These are the activations of a small neural network, seen along a few directions. Each row is one input.
In each table, some parts of the input vary, and every possible input appears once, in random order.
A made-up example of a description, with smaller parts first: one of 5 places around a ring, together with either a single point or (one of 2 separate values, together with one of 4 places along a line) or one of 11 places along a line.
Shared parts are said once, and a part with two or three values counts as separate values.
(in the rows, 128 means zero)

Table:
row 1: [179  56 133 153 116 106 165 112 175 119 118 149 140 150]
row 2: [ 99  85 120 141  82  91 161 150 148 126 128 142 179  97]
row 3: [146 171 147 118 126 110 147 138 120 148 186 161 125  68]
row 4: [121 207 108 111 127 167 108 149  70 138 169 125  91 134]
row 5: [136  65 138 179 132  87 156 118 163 118 103 120 149 167]
row 6: [147  69 139 193 129 121 146 135 174 106  80 119 150 143]
row 7: [104 120 132 174 120  83 168 133 171 134 131 141 165 121]
row 8: [127 159  83  97 141 187  95 118  96 154 123 123  96 175]
row 9: [113 197 158 103 170 157  94 151  97 111 147 113 107  93]
row 10: [149 139 123  55 165 169 100  88 131 135 140 128  97 137]
row 11: [116 184 158 156 141 122 126 162 115 137 148 138 139  64]
row 12: [108 152 127  84 174 153  91  88 117 131 126  97 109 153]
row 13: [106 183 149 145 140  92 141 139 107 145 171 131 136  83]
row 14: [133  36 123 152  82 101 146 125 142 107 102 112 162 141]
row 15: [114 121 141 184 122 113 152 156 179 127 107 148 167 102]
row 16: [153 102  90 144 110 146 121 122 124 136  81 131 103 201]
row 17: [119 152 133  93 179 181  80 114 125 125 101 105 112 133]
row 18: [144  96 138 143 144 142 104 111 156 104  61 108 117 157]
row 19: [155  76  95 193  91 126 161 143 141 140  99 140 135 189]
row 20: [147 108 128 145 111  99 178 133 183 137 144 174 156 105]
row 21: [124 191 104 159 104 130 149 166  90 166 168 150 121 101]
row 22: [134  93 130 129 148 111 120  93 147 112  84 105 115 176]
row 23: [128  60 124 101 102 119 105 106 124 105  83 106 130 155]
row 24: [102 197 152  94 166 129 105 126  89 118 171 105 105 114]
row 25: [123 128  90 186  85 119 174 164 150 159 126 164 151 143]
row 26: [175  82 132 104 131 128 122  89 158 116 100 136 106 163]
row 27: [101 116 119  54 132 162  81 102  94 123 123 100 123 130]
row 28: [ 96 163 140  66 122 140  99 135  68 107 168 104 116  89]
row 29: [100 149 137 116  95 104 135 149  86 134 169 129 147  58]
row 30: [142 184 151  68 153 146 110 124 102 122 185 134  93  98]
The inputs of row 8 and row 12 match in every part but one. If row 25 is changed in the same way as row 8 into row 12, which row does it become?
> row 7
What is each input in this table made of?
> one of 5 separate values, together with one of 6 places around a ring
Which other rows does row 6 become when the place on the ring of 6 takes its other values? List them by row number.
> row 9, row 11, row 15, row 17, row 18
Which other rows does row 11 become when the choice among 5 separate values takes its other values? List them by row number.
> row 3, row 13, row 21, row 29
A walk changes only the place on the ring of 6. It starts at row 28 and steps to row 29. List the rest of the walk in order.
> row 2, row 14, row 23, row 27

Table:
row 31: [146 137 127  87 163 127 114  86 112 133 146 118  85 186]
row 32: [123  63  82 165  66 140 135 137 111 119  85 106 138 186]
row 33: [119 152 149 224 143 106 167 161 187 137 116 151 162 111]
row 34: [132  31 158 109 128 110 116 101 158  77  75  95 148 134]
row 35: [ 99 130  72 102 101 170  96 113  79 137 109  93 111 181]
row 36: [153 110 137 197 156 146 127 131 176 111  67 118 123 178]
row 37: [184  65 105 130 103 152 143 116 171 127  97 157 122 161]
row 38: [153 108 114 158  90 108 180 144 178 157 140 189 162  92]
row 39: [131 202 152 101 149 104 127 137  70 143 200 136  96  94]
row 40: [107 239 156 140 184 159 107 165 105 134 158 127 108  87]
row 41: [107  97 149  45 166 141  74  75 125  96 100  85 122 128]
row 42: [ 81 195 102 110  88 149 114 172  43 140 175 115 122  98]
row 43: [ 99  72 169 136 117  67 153 131 169 104 126 125 187  66]
row 44: [ 89 105  93 189  51  97 172 170 121 147 134 141 179 121]
row 45: [126 174 129 129 196 180  91 111 144 129  98 107  98 176]
row 46: [160 132  97  66 141 183 103  92 138 147 122 144  96 154]
row 47: [ 91 161 177  58 154 119  87 129  85 102 163 102 132  39]
row 48: [141 115 140 180 112  49 187 136 151 146 158 161 151 118]
row 49: [174  73 130 155 124  91 147 106 140 119 109 129 110 184]
row 50: [144 197 124  78 127 162 119 145  97 153 183 162 108  68]
What is each input in this table made of?
> one of 4 places along a line, together with one of 5 separate values
The inputs of row 44 and row 38 match in every part but the choice among 5 separate values. If row 42 is changed in the same way as row 44 into row 38, which row does it become?
> row 50
Which other rows does row 41 become when the choice among 5 separate values takes its other values? List them by row number.
> row 31, row 35, row 45, row 46
